A small network was trained on invented records. Each row is its activation on one of them, seen along a few directions.
Records have a field called G. Each example row is followed by its value.
Records without G are marked none.
Other fields move the rows too, some of them a lot.
In the rows, 500 means zero.
Random noise pushes rows far along 13 fixed directions. That doesn't count. These rows show it; they differ only by the noise:
[472 661 434 553 668 502 538 498 463 571 712 418 560 614 743 592 513 447
 494 559 644 230 494 576 427 474 561 657 383 620 499 337]
[515 607 587 569 452 387 605 369 645 492 471 383 448 285 375 801 538 782
 437 483 568 493 421 628 544 672 500 322 348 805 448 572]
[649 636 324 515 382 405 456 523 714 478 509 182 568 746 621 460 793 490
 366 608 578 606 676 326 512 435 329 740 233 548 167 333]
[626 459 607 473 454 643 574 434 761 771 489 431 447 395 725 442 494 751
 441 756 551 527 633 448 639 511 494 460 429 562 287 491]
[734 424 627 654 582 459 309 522  83 459  98 456 613 371 301 689 524 729
 368 287 623 693 163 549 863 492 568 449 632 694 577 250]
[585 565 783 426 453 555 474 296 775 937 414 417 527 493 749  84 353 501
 540 825 579 504 620 522 599 361 626 654 578 455 440 321]
[676 675 571 362 499 349 736 302 551 688 520 778 415 508 349 425 465 659
 785 575 752 543 263 672 545 380 648 569 624 700 486 262]
[629 470 335 496 445 649 616 594 422 480 616 779 421 444 511 676 536 819
 553 371 454 557 473 517 649 544 525 488 654 485 409 410]
[427 665 549 419 309 397 432 544 738 426 543 473 568 521 567 462 531 430
 441 493 580 370 636 554 410 618 552 678 465 562 528 634]
[418 255 387 447 639 391 695 433 194 407 393 530 595 556 310 733 379 293
 355 459 665 379 363 292 408 515 357 601 333 715 464 591]
[601 672 455 537 460 526 434 391 457 426 759 661 463 509 579 776 317 522
 599 562 320 406 656 656 358 597 540 573 587 496 562 490]
[531 515 569 357 453 361 546 423 314 530 324 595 607 632 511 552 513 402
 530 536 693 561 434 571 598 501 506 662 557 541 466 346]
[338 180 381 647 571 765 631 724 196 468 584 664 368 513 480 412 353 295
 321 204 437 345 545 409 420 500 664 551 572 498 550 628]
[583 508 632 766 537 491 322 424 458 464 447 440 428 384 301 534 370 410
 404 462 498 530 462 539 465 433 632 471 413 739 608 441]
[770 688 367 450 591 654 309 711 366 495 730 611 622 670 934 591 512 623
 544 569 559 266 566 551 540 507 577 790 665 435 506 355]

[442 591 452 671 441 484 270 551 570 289 578 446 523 397 311 505 434 452
 429 287 315 445 520 478 388 519 539 523 535 496 702 588] -> g15
[362 636 502 372 393 441 594 548 418 399 495 632 522 511 672 883 764 704
 601 448 566 609 511 819 699 722 460 344 539 410 431 403] -> g7
[731 639 653 690 693 348 220 316 383 503 374 184 615 422 351 566 328 488
 440 571 476 441 315 498 441 435 514 513 447 728 669 403] -> g5
[644 617 360 435 401 605 444 603 652 446 725 583 441 614 705 523 590 600
 594 610 367 527 723 503 452 529 453 552 540 339 368 530] -> g2
[498 387 565 433 437 512 325 422 424 441 406 694 609 546 572 656 424 311
 510 752 510 637 651 422 569 458 362 556 461 371 488 432] -> g16
[765 352 495 579 408 645 199 733 575 379 377 674 470 407 335 299 511 563
 437 472 506 678 491 261 613 357 530 542 587 505 527 546] -> g8
[401 277 474 505 533 495 666 558 321 462 402 556 395 570 271 324 448 230
 438 344 584 500 424 406 373 428 564 514 471 588 508 627] -> g15
[607 527 589 693 566 640 388 588 415 547 504 329 425 458 594 427 490 548
 444 435 420 489 493 603 544 489 649 413 545 508 555 466] -> g1
[560 592 629 708 574 445 266 577 235 334 390 390 458 482 377 588 523 403
 459 301 504 535 378 731 501 530 678 401 536 634 694 475] -> g10
[559 394 602 822 690 617 347 528 493 542 531 414 337 434 365 315 386 281
 413 531 542 464 462 432 380 281 665 422 322 725 592 471] -> g14
[305 611 531 641 324 389 388 493 651 299 529 535 440 428 261 517 566 373
 498 319 407 602 553 614 438 531 564 424 438 497 628 517] -> g16
[282 469 370 335 256 480 691 502 731 598 450 378 573 632 639 307 722 525
 428 467 435 637 705 364 612 542 326 623 479 217 246 417] -> g4
[552 452 543 577 575 483 385 552 314 423 387 509 505 515 376 483 486 405
 478 418 553 541 384 509 518 435 557 498 527 572 587 452] -> g2
[423 429 392 209 434 446 846 427 489 632 483 623 527 623 540 425 529 556
 605 516 526 526 490 444 529 536 394 571 608 347 339 513] -> g5
[309 578 494 480 486 423 444 505 660 449 541 468 617 446 463 424 489 433
 483 436 521 367 468 456 452 501 485 579 480 471 644 519] -> g3
[540 501 583 441 511 475 629 509 350 622 450 379 374 778 672 327 611 239
 539 622 607 576 608 653 412 476 588 536 442 489 326 440] -> g7
[504 731 373 435 547 481 532 664 611 509 635 393 603 515 702 509 700 786
 516 363 609 284 389 568 570 575 534 585 551 514 508 456] -> g8
[374 546 504 546 480 564 474 471 656 588 575 501 511 490 653 479 587 529
 521 583 471 553 610 527 608 449 482 464 436 379 451 334] -> g12
[415 325 865 410 285 550 408 509 450 517 169 642 486 277 522 578 393 544
 417 533 477 666 603 683 698 740 600 286 656 454 577 746] -> none
[443 504 483 427 533 480 484 505 424 518 462 297 611 601 701 540 536 446
 417 547 449 436 590 491 497 587 404 555 475 387 442 542] -> g7
[276 350 624 436 396 423 753 482 505 442 337 676 396 353 293 646 592 506
 523 420 694 627 391 621 604 606 527 233 399 632 498 638] -> g1
[483 412 500 513 616 571 566 474 214 576 504 541 491 560 570 525 377 417
 508 463 451 443 470 549 488 496 543 516 611 439 536 435] -> g4
[335 540 399 490 522 550 719 555 366 492 594 588 448 485 578 699 650 705
 572 290 476 494 419 705 619 618 535 350 584 429 477 398] -> g13
[611 653 507 444 424 421 291 657 594 359 446 527 647 407 472 527 562 691
 461 380 607 395 378 499 563 579 534 614 603 580 634 582] -> g11
[637 528 586 461 357 430 409 293 532 554 337 485 541 367 256 406 292 656
 547 433 221 673 458 479 530 523 465 513 782 377 596 522] -> g6
[478 544 460 639 521 611 504 568 564 566 638 395 396 574 645 398 582 457
 463 488 452 480 624 539 466 455 582 489 416 474 422 425] -> g5
[598 603 601 516 490 521 604 351 488 612 582 473 358 411 536 617 384 689
 599 547 336 508 541 733 447 633 585 342 611 536 486 561] -> none
[494 402 264 307 344 624 522 821 571 311 553 621 552 573 659 566 716 636
 426 414 495 502 639 335 571 634 344 565 545 321 345 716] -> g10
[450 545 422 449 678 307 742 239 433 569 478 221 630 441 426 817 474 692
 468 545 505 387 308 444 477 604 273 415 342 651 419 465] -> g12
[429 585 592 284 537 229 644 330 338 526 335 500 624 621 433 557 513 364
 620 553 707 494 324 625 497 520 463 566 520 554 536 417] -> g3
[917 691 389 493 607 458 515 414 437 592 540 214 488 583 521 498 515 824
 573 522 356 518 389 496 473 490 447 532 615 540 370 419] -> g9
[531 440 458 553 393 517 562 376 549 353 593 649 383 334 289 816 391 612
 555 536 289 634 580 493 436 608 386 288 457 514 483 645] -> g1
[337 454 377 360 457 477 814 442 588 475 653 718 379 517 414 594 549 499
 644 516 523 526 518 521 413 529 418 393 447 475 404 579] -> g10
[463 508 391 739 400 610 160 502 738 258 703 627 517 329 409 737 426 481
 423 562 262 563 725 336 450 464 365 466 347 441 583 509] -> g11
[767 454 381 464 565 656 564 730 586 453 686 686 333 457 542 542 535 696
 540 566 649 366 474 417 402 503 557 461 461 708 413 741] -> g8
[553 286 332 433 594 784 636 587 215 580 616 529 466 625 863 661 459 581
 459 575 289 478 702 435 548 595 390 454 594 244 305 552] -> g15
[286 681 478 513 499 631 604 509 454 590 779 516 517 464 816 602 404 616
 553 332 305 224 591 789 464 691 653 518 723 301 657 481] -> g6
[547 400 363 492 512 497 367 708 432 364 342 360 656 570 467 441 657 511
 322 368 572 518 428 252 603 460 376 636 460 486 445 503] -> g2
[436 518 703 364 405 497 550 448 573 618 396 634 515 311 503 436 390 684
 572 473 502 472 427 658 601 622 611 412 731 453 629 607] -> g16
[414 489 514 384 308 484 435 678 753 357 418 510 562 332 430 452 579 669
 402 359 494 461 511 422 547 670 474 455 557 480 556 819] -> g9
[157 619 384 571 721 433 658 328 572 610 699 465 665 411 543 623 488 569
 557 443 555 265 315 503 553 409 438 515 389 495 630 196] -> none
[709 546 344 325 388 358 655 428 338 472 407 115 544 721 514 556 527 582
 405 423 248 542 602 441 346 718 311 631 594 405 261 705] -> g6
[401 206 471 426 618 673 777 560 434 758 399 483 521 385 553 288 416 677
 386 405 540 382 359 290 637 485 497 467 599 462 443 558] -> g14
[488 451 485 499 504 412 434 538 508 374 393 502 573 446 352 595 550 493
 428 470 607 518 411 395 537 502 426 489 394 614 523 563] -> g12
[436 573 538 411 471 452 507 424 400 501 457 601 612 481 658 812 583 648
 570 569 535 571 488 668 685 616 421 428 538 411 484 343] -> g11
[546 457 615 465 625 510 467 369 586 692 450 408 572 504 660 466 442 441
 488 835 640 470 527 402 535 391 413 520 347 554 423 408] -> g4
[476 489 524 478 371 566 712 630 576 500 618 617 200 602 512 336 598 378
 573 450 555 528 640 671 333 550 698 411 479 567 396 690] -> g13
[242 495 370 435 383 387 619 437 418 390 516 547 533 708 455 538 608 220
 532 407 452 608 614 521 442 495 400 596 453 323 444 388] -> g13
[ 93 443 447 504 538 566 586 544 711 506 702 672 511 461 549 364 475 266
 514 486 597 300 560 431 409 405 533 539 378 435 625 511] -> g9
[458 459 590 447 642 460 480 315 441 641 380 360 660 436 527 499 347 508
 486 620 483 445 402 427 557 463 393 507 530 455 567 433] -> g3
[820 554 416 432 502 552 495 510 386 499 575 447 445 707 778 758 612 595
 541 759 475 598 685 542 489 565 380 512 428 493 220 470] -> g14

Here are new rows. What is G for each?
[369 441 520 592 560 395 445 352 611 396 503 364 583 293 278 680 293 430
 351 519 437 331 473 330 326 566 373 452 305 685 635 725] -> g4
[570 850 591 511 429 388 238 630 630 367 555 639 562 531 636 629 767 583
 637 542 766 524 445 787 630 493 628 540 473 591 596 272] -> g11
[435 358 569 485 498 648 749 403 371 628 604 770 255 505 614 663 439 466
 631 651 452 623 651 705 497 550 565 267 495 449 376 503] -> g11
[786 690 459 617 684 425 298 562 469 392 633 397 507 511 371 461 396 492
 532 462 550 273 317 474 278 414 604 615 502 753 674 564] -> g14
[419 696 672 528 583 439 438 288 461 530 700 502 494 491 553 525 164 254
 652 600 360 248 557 753 205 547 646 528 596 485 788 588] -> g1
[843 877 557 253 484 255 487 291 388 536 585 431 521 832 674 563 460 400
 780 779 519 475 570 778 268 553 512 700 627 499 442 453] -> g15
[363 448 513 365 304 441 387 590 878 370 480 618 571 414 348 259 447 337
 440 521 549 429 607 277 369 483 446 655 461 479 594 794] -> g7
[368 619 513 415 498 328 749 230 427 565 511 340 558 508 466 676 427 547
 583 469 386 454 440 652 439 636 418 447 534 457 511 477] -> g1
[951 817 448 689 529 518 194 472 572 453 656 488 426 485 440 524 538 784
 682 546 339 655 443 597 536 362 565 498 622 523 531 214] -> g3
[426 590 422 384 583 275 627 338 485 559 437 557 645 616 366 442 585 443
 645 520 709 540 266 449 566 319 406 648 464 523 500 176] -> none
[596 427 503 297 633 554 661 532 366 685 470 645 572 500 648 435 421 665
 582 566 661 354 329 460 596 493 521 569 676 491 500 471] -> g4
[429 763 620 352 444 262 670 212 669 690 470 217 578 575 600 471 552 538
 590 651 530 492 516 677 474 577 451 543 456 495 414 375] -> g3
[487 511 340 456 464 480 346 466 448 275 596 620 686 486 452 741 357 463
 513 487 311 447 557 352 451 543 308 613 563 324 630 554] -> g1
[743 349 632 560 499 578 566 561 214 597 277 438 279 579 433 355 526 497
 476 436 484 732 467 616 560 501 661 354 606 564 368 541] -> g5
[729 332 520 224 565 542 564 484 439 572 421 554 568 481 605 555 303 593
 489 755 531 384 512 321 433 591 357 554 577 521 418 815] -> g7
[216 433 550 703 594 604 561 313 466 697 554 549 442 440 481 383 416 382
 554 460 367 599 513 568 605 314 571 401 508 339 577 151] -> g8
[577 397 534 543 724 602 409 480 295 681 356 233 699 446 700 501 400 653
 343 537 464 375 378 367 666 483 428 541 565 446 518 395] -> g16
